Each row below is a small network's average activation on inputs in which a field has the value named, seen along a few directions.
Related values have similar rows: they may be neighbours, one step apart, or belong to one group.
In the rows, zero is written as 500.
Random noise pushes rows far along 18 fixed directions. That doesn't count. These rows show it; they differ only by the noise:
[431 448 612 413 551 522 475 498 305 373 447 416 323 481 520 457 429 768
 607 578 608 300 501 338 494 511 331 615 689 364 616]
[545 611 499 642 491 521 548 550 492 519 335 487 467 516 562 562 605 242
 348 452 545 441 638 327 556 442 660 574 756 776 689]
[592 560 502 509 521 541 363 371 493 422 223 463 497 526 544 388 521 516
 484 555 436 576 544 427 494 545 407 643 622 302 495]
[482 519 569 495 525 361 463 432 382 636 381 567 573 472 489 615 321 585
 603 400 502 426 287 623 401 571 632 369 397 170 278]
[671 554 723 665 315 479 625 467 418 217 349 226 715 583 498 674 302 666
 649 300 424 642 317 624 472 573 539 429 511 630 352]
[482 717 294 609 452 178 367 690 548 560 525 291 570 591 434 424 671 462
 553 820 480 717 629 701 252 482 221 251 373 313 458]
[564 679 501 536 477 392 332 525 555 361 528 278 580 365 522 362 428 360
 385 770 352 533 640 401 537 487 539 379 492 630 354]
[473 438 477 596 454 425 583 578 374 577 596 411 604 371 566 536 355 402
 485 455 581 347 378 427 625 361 601 342 488 549 595]
[272 541 645 418 461 414 488 335 603 461 428 711 668 595 523 613 526 285
 523 236 608 472 299 438 459 462 520 708 390 170 258]
[267 783 462 577 440 590 516 354 472 530 505 748 654 650 457 485 747 492
 433 498 420 709 540 358 448 628 631 774 470 308 147]
[489 498 510 300 500 576 287 516 546 482 563 387 369 414 415 203 319 545
 360 607 402 590 638 441 461 484 555 419 454 255 495]
[466 394 387 628 460 456 494 441 199 332 723 641 494 469 443 467 756 492
 380 404 528 311 488 463 306 727 470 697 751 348 489]
[657 601 416 449 579 551 416 569 577 605 654 343 554 482 456 469 582 473
 401 620 677 433 676 391 625 525 341 601 567 463 530]
[491 438 513 418 612 361 479 342 714 564 338 311 355 523 387 334 393 350
 298 483 626 374 658 510 477 500 367 382 570 345 600]
[554 285 330 652 601 531 221 377 497 537 332 511 331 602 386 489 547 507
 414 649 579 459 537 553 635 599 651 328 694 691 400]
[402 532 539 493 538 476 340 416 605 528 439 402 430 605 385 480 441 435
 415 553 605 594 623 343 578 347 748 405 516 533 469]
[505 362 467 471 436 635 499 526 531 696 568 540 595 508 411 531 398 501
 495 319 575 528 390 451 602 324 718 397 320 421 621]
[372 543 582 393 463 601 343 674 705 758 307 632 496 466 397 580 453 286
 456 472 569 265 470 408 503 447 644 310 272 535 478]
[320 504 364 448 465 560 741 596 611 605 407 632 254 664 499 382 531 525
 469 586 503 487 480 500 479 441 337 461 646 674 704]
[534 698 476 546 406 480 533 552 663 445 410 354 615 557 491 449 443 451
 488 685 449 535 463 480 546 526 345 388 478 651 341]


Field MESIK:
bifu: [626 537 530 361 418 558 500 588 554 444 783 539 605 448 511 504 457 475
 489 383 394 723 459 630 439 507 573 552 353 428 415]
retop: [624 374 487 434 490 443 700 612 505 499 779 513 477 437 553 536 334 305
 391 260 613 337 338 599 463 509 534 413 599 582 610]
tedab: [512 467 514 517 598 519 531 561 523 608 579 470 425 475 526 571 543 431
 383 442 612 496 669 653 612 667 456 526 581 614 447]
lero: [494 414 468 586 663 353 441 543 325 549 667 466 459 373 672 610 616 398
 469 450 557 599 709 796 587 655 532 532 557 534 372]
zokot: [653 384 506 428 602 408 501 505 536 579 501 501 382 395 542 472 493 456
 465 397 379 615 644 737 372 482 545 473 418 436 719]
gulu: [327 256 389 654 539 352 399 485 219 504 476 610 404 386 667 484 530 326
 499 456 557 452 433 545 573 421 614 437 644 400 625]
toden: [571 442 371 518 685 395 280 382 460 579 627 509 386 459 580 415 450 294
 318 564 619 592 601 511 693 494 646 542 734 410 401]
goz: [619 372 468 630 536 605 375 346 472 311 583 283 480 496 450 397 415 509
 335 545 550 548 614 439 732 587 641 476 712 751 393]
bop: [532 561 497 677 467 479 544 618 514 656 296 369 572 478 485 581 500 507
 577 582 516 409 531 480 539 432 441 294 378 691 643]
voves: [427 510 547 553 500 571 412 619 392 572 518 431 681 253 594 566 469 617
 672 730 436 310 486 301 757 349 501 420 222 675 493]
bet: [665 627 410 432 494 460 385 413 679 521 434 549 666 429 402 433 602 510
 585 775 300 492 456 344 353 369 475 388 188 419 543]
galuk: [323 679 629 563 292 531 545 513 469 363 257 604 486 650 428 520 490 458
 494 385 373 616 395 450 276 554 667 462 551 474 384]
lan: [480 413 566 457 581 476 454 422 603 592 454 465 422 418 396 516 493 503
 447 508 481 400 643 491 511 473 550 409 367 578 581]
lop: [352 423 546 433 610 378 626 450 504 666 513 641 413 329 470 496 511 371
 393 404 473 157 551 537 377 583 525 442 420 415 544]
pazog: [437 342 469 453 494 552 651 425 335 339 721 407 382 413 556 222 391 595
 381 419 408 642 579 537 483 525 498 543 620 379 616]
sotef: [452 650 444 459 452 436 725 441 639 467 757 441 599 589 443 420 512 361
 377 477 606 519 491 380 476 441 430 553 549 453 463]
mapun: [568 559 499 506 629 486 642  52 784 460 336 556 597 554 502 410 493 344
 339 470 426 527 529 398 616 531 529 677 547 540 317]
bazi: [311 399 612 450 546 400 435 291 565 312 546 411 499 439 513 394 422 485
 478 540 447 590 561 515 580 455 509 477 377 442 314]
bisiv: [632 531 478 390 556 434 614 460 589 429 467 560 436 487 676 489 359 379
 565 562 433 534 372 349 544 195 623 543 616 667 722]
ruba: [628 364 328 609 397 673 754 426 422 463 696 544 634 579 466 456 533 651
 491 372 480 574 332 490 585 484 440 621 574 566 619]
tipef: [515 387 462 471 377 536 366 620 533 413 476 583 436 600 345 489 565 494
 549 496 628 288 329 452 259 494 387 367 511 438 653]
kob: [583 583 567 650 577 389 472 283 501 405 206 452 554 493 570 532 641 329
 441 441 481 519 630 505 414 602 455 618 580 425 498]
paf: [761 505 596 422 717 483 369 546 476 594 453 450 393 416 589 637 508 505
 496 393 579 483 704 712 496 687 447 673 621 422 510]
bopad: [615 483 529 599 364 670 340 682 420 410 469 413 544 575 458 535 579 536
 528 414 564 596 506 600 463 651 404 499 537 484 513]
Each value of MESIK is a pair of two hidden parts, and every pair occurs once (6 first parts, 4 second parts).
Q: Changing only the second part turns lero into galuk. pazog has the same second part as lero; what does that change turn pazog into?
A: voves
Q: Changing only the second part turns tedab into bet. bopad has the same second part as tedab; what does that change turn bopad into?
A: kob
Q: Changing only the second part turns mapun into goz. bazi has the same second part as mapun; what does that change turn bazi into?
A: gulu
Q: Changing only the second part turns zokot into toden. tipef has the same second part as zokot; what does that change turn tipef into?
A: bop

Field KIFI:
nidem: [486 531 527 399 500 531 341 539 406 597 532 500 509 434 649 444 148 410
 457 447 562 636 322 435 751 348 708 466 597 236 362]
denob: [246 630 433 508 549 237 492 211 511 237 432 597 468 628 636 383 599 456
 553 699 311 808 500 489 438 390 551 642 605 416 248]
peg: [479 442 562 708 379 540 560 456 464 357 359 458 693 427 598 535 534 475
 559 439 306 578 449 574 607 500 455 511 367 728 478]
vum: [698 296 220 589 501 870  91 655 189 511 610 539 273 385 582 196 468 545
 305 720 508 615 563 528 707 785 618 448 865 452 436]
kazuf: [632 607 207 591 556 495 511 387 325 846 469 537 594 357 381 282 471 721
 464 754 291 445 481 394 375 514 645 268 351 150 532]
pim: [540 418 302 596 637 331 669 434 399 464 720 438 302 615 419 479 701 693
 440 584 491 605 719 776 359 703 416 522 754 627 492]
favu: [673 656 352 529 393 444 521 607 497 521 586 409 557 572 481 400 460 494
 451 583 462 683 442 556 341 466 476 361 518 391 561]
reka: [692 651 431 425 607 484 638 410 560 562 844 573 542 558 409 550 669 557
 391 420 461 633 697 538 400 619 603 761 561 521 439]
nol: [539 657 608 657 299 493 637 473 369 321 472 447 662 324 377 396 400 395
 318 402 310 274 421 388 208 736 651 310 475 467 403]
podig: [809 587 634 443 613 437 518 606 279 625 643 688 607 276 577 859 656 740
 704 359 186 534 595 779 290 686 665 743 300 518 454]
KIFI is arranged as a star with 3 arms.
Q: Name the neighbours of kazuf, in listed order.
A: pim, reka
Q: Name the neighbours of vum, in listed order.
A: nol
Q: Name the neighbours of nidem, in listed order.
A: podig

Field PAP:
dib: [546 591 359 455 603 361 524 472 672 536 658 541 416 676 454 563 642 435
 433 634 619 541 560 633 493 612 407 542 687 630 301]
tata: [394 638 558 446 619 289 496 486 620 459 419 568 446 604 630 627 570 366
 571 563 551 494 507 588 500 520 328 657 604 560 308]
dides: [533 632 516 523 543 573 701 547 368 674 565 603 536 577 530 754 559 725
 652 461 608 493 431 486 561 541 562 616 551 567 473]
vin: [446 340 547 753 419 408 395 466 410 305 331 294 646 483 516 484 684 458
 573 380 398 698 655 664 406 469 387 453 311 479 649]
tevok: [392 368 556 483 462 420 516 413 590 410 493 505 518 532 551 510 256 438
 574 483 545 501 263 490 631 312 575 358 436 594 436]
kab: [588 451 448 438 550 649 540 394 678 581 389 518 481 629 533 462 464 595
 534 497 495 694 494 497 717 378 411 639 500 574 575]
tesun: [409 438 534 379 447 688 491 586 402 530 664 597 483 476 483 525 484 575
 518 418 629 391 444 284 613 390 553 638 520 435 613]
pabu: [416 234 423 453 653 451 427 488 479 539 481 481 146 521 434 376 529 608
 457 534 488 531 696 764 409 600 455 341 542 507 622]
fif: [497 390 382 490 421 650 645 459 564 532 513 551 519 590 489 403 503 703
 603 557 425 684 404 430 604 287 418 496 367 563 743]
tilet: [625 461 500 565 440 507 479 689 458 368 454 463 460 531 576 573 586 569
 636 546 450 539 470 677 423 582 281 487 537 707 583]
nateb: [521 497 498 587 474 524 471 584 493 471 475 325 524 537 472 545 566 594
 582 607 577 567 559 538 553 516 349 405 438 595 525]
rusad: [322 504 460 409 463 546 535 531 505 507 530 504 437 594 555 300 521 582
 533 484 502 767 545 513 492 371 278 641 452 190 650]
zule: [399 466 535 603 402 423 657 469 397 299 436 555 477 544 523 536 575 557
 594 513 472 376 369 395 405 447 380 547 612 608 628]
nerov: [704 523 365 609 406 555 239 563 413 366 575 343 601 546 416 454 494 582
 543 714 550 597 412 440 505 523 553 331 568 478 377]
gudan: [553 489 374 603 455 521 458 448 433 492 597 538 650 432 512 389 529 393
 421 519 467 497 416 445 488 536 550 489 482 390 440]
num: [433 386 475 481 532 544 337 544 510 694 520 492 548 412 467 501 489 390
 439 432 676 413 530 517 621 495 507 427 372 287 484]
zopez: [506 626 303 549 494 253 541 390 593 345 522 521 522 749 524 495 545 460
 575 730 582 586 283 497 436 438 342 506 728 496 311]
guvub: [510 689 554 549 368 519 647 604 540 479 491 526 655 543 544 572 520 299
 448 353 458 585 451 476 423 503 606 541 510 581 446]
mosa: [624 404 489 470 524 641 492 532 652 659 271 678 605 432 636 619 512 368
 556 364 476 391 361 698 702 628 274 620 418 546 422]
mife: [464 410 551 326 470 367 323 662 547 358 679 547 385 544 478 646 466 483
 637 525 491 561 427 565 418 293 669 413 454 680 513]
pilib: [669 440 391 486 604 441 308 344 640 620 527 451 642 473 329 536 617 473
 472 575 557 380 563 385 509 405 553 473 338 402 544]
kimov: [363 444 547 482 469 575 483 556 468 590 719 342 499 536 377 429 448 685
 489 385 559 805 661 705 498 571 515 395 257 267 412]
pon: [481 578 479 371 561 469 529 317 642 445 631 728 485 529 512 499 522 329
 385 501 416 569 497 330 514 380 810 656 566 600 387]
padat: [487 401 305 700 470 374 367 520 409 537 369 565 509 567 513 477 624 338
 490 521 539 522 410 564 393 455 508 391 596 379 592]
Each value of PAP is a pair of two hidden parts, and every pair occurs once (6 first parts, 4 second parts).
Q: Changing only the second part turns dides into tesun. tevok has the same second part as dides; what does that change turn tevok into?
A: kab
Q: Changing only the second part turns zule into fif. zopez has the same second part as zule; what does that change turn zopez into?
A: guvub
Q: Changing only the second part turns mife into nerov. tata has the same second part as mife; what does that change turn tata into?
A: gudan
Q: Changing only the second part turns vin into padat. pon has the same second part as vin; what does that change turn pon into?
A: dib
Q: Changing only the second part turns pabu into pilib. kimov has the same second part as pabu; what does that change turn kimov into?
A: mosa

Field PESI:
leda: [393 512 630 526 558 387 525 282 287 385 451 293 536 467 562 400 468 733
 554 446 506 611 620 449 521 475 329 696 527  92 524]
balir: [728 438 547 477 557 560 367 491 476 543 367 605 552 421 495 690 639 685
 644 501 314 460 533 646 458 607 503 642 373 573 499]
vadu: [561 329 547 586 593 212 699 489 293 476 712 498 493 378 577 702 460 292
 400 126 655 226 425 772 389 680 561 491 718 476 506]
vuzo: [629 436 511 460 616 394 528 259 682 440 405 572 494 598 420 621 638 601
 613 517 441 489 519 545 448 459 405 656 466 614 544]
fal: [403 585 640 360 471 654 539 460 797 394 126 652 539 634 532 606 721 623
 769 574 275 623 545 397 472 324 366 693 207 755 577]
vup: [473 597 623 481 428 692 536 654 631 553 480 522 515 643 418 654 497 526
 574 441 583 567 472 426 548 454 597 475 408 734 488]
kaz: [483 603 551 874 471  93 625 576 281 288 372 190 690 513 605 751 795 376
 630 448 619 440 629 645 302 558 224 502 598 575 602]
madob: [493 510 553 448 649 437 581 442 328 515 540 429 308 388 548 392 372 695
 455 568 481 384 631 521 478 649 433 547 669 392 507]
gako: [460 667 431 671 410 515 425 584 345 457 407 647 626 349 639 457 767 373
 524 679 283 566 592 343 414 477 539 581 424 538 592]
bamu: [624 500 525 522 373 560 657 562 610 453 257 451 342 648 330 481 529 493
 466 437 546 345 474 419 235 494 421 355 642 650 869]
PESI is arranged as a star with 3 arms.
Q: Name the neighbours of fal, in listed order.
A: kaz
Q: Name the neighbours of vup, in listed order.
A: madob, bamu
Q: Name the neighbours of balir, in listed order.
A: leda
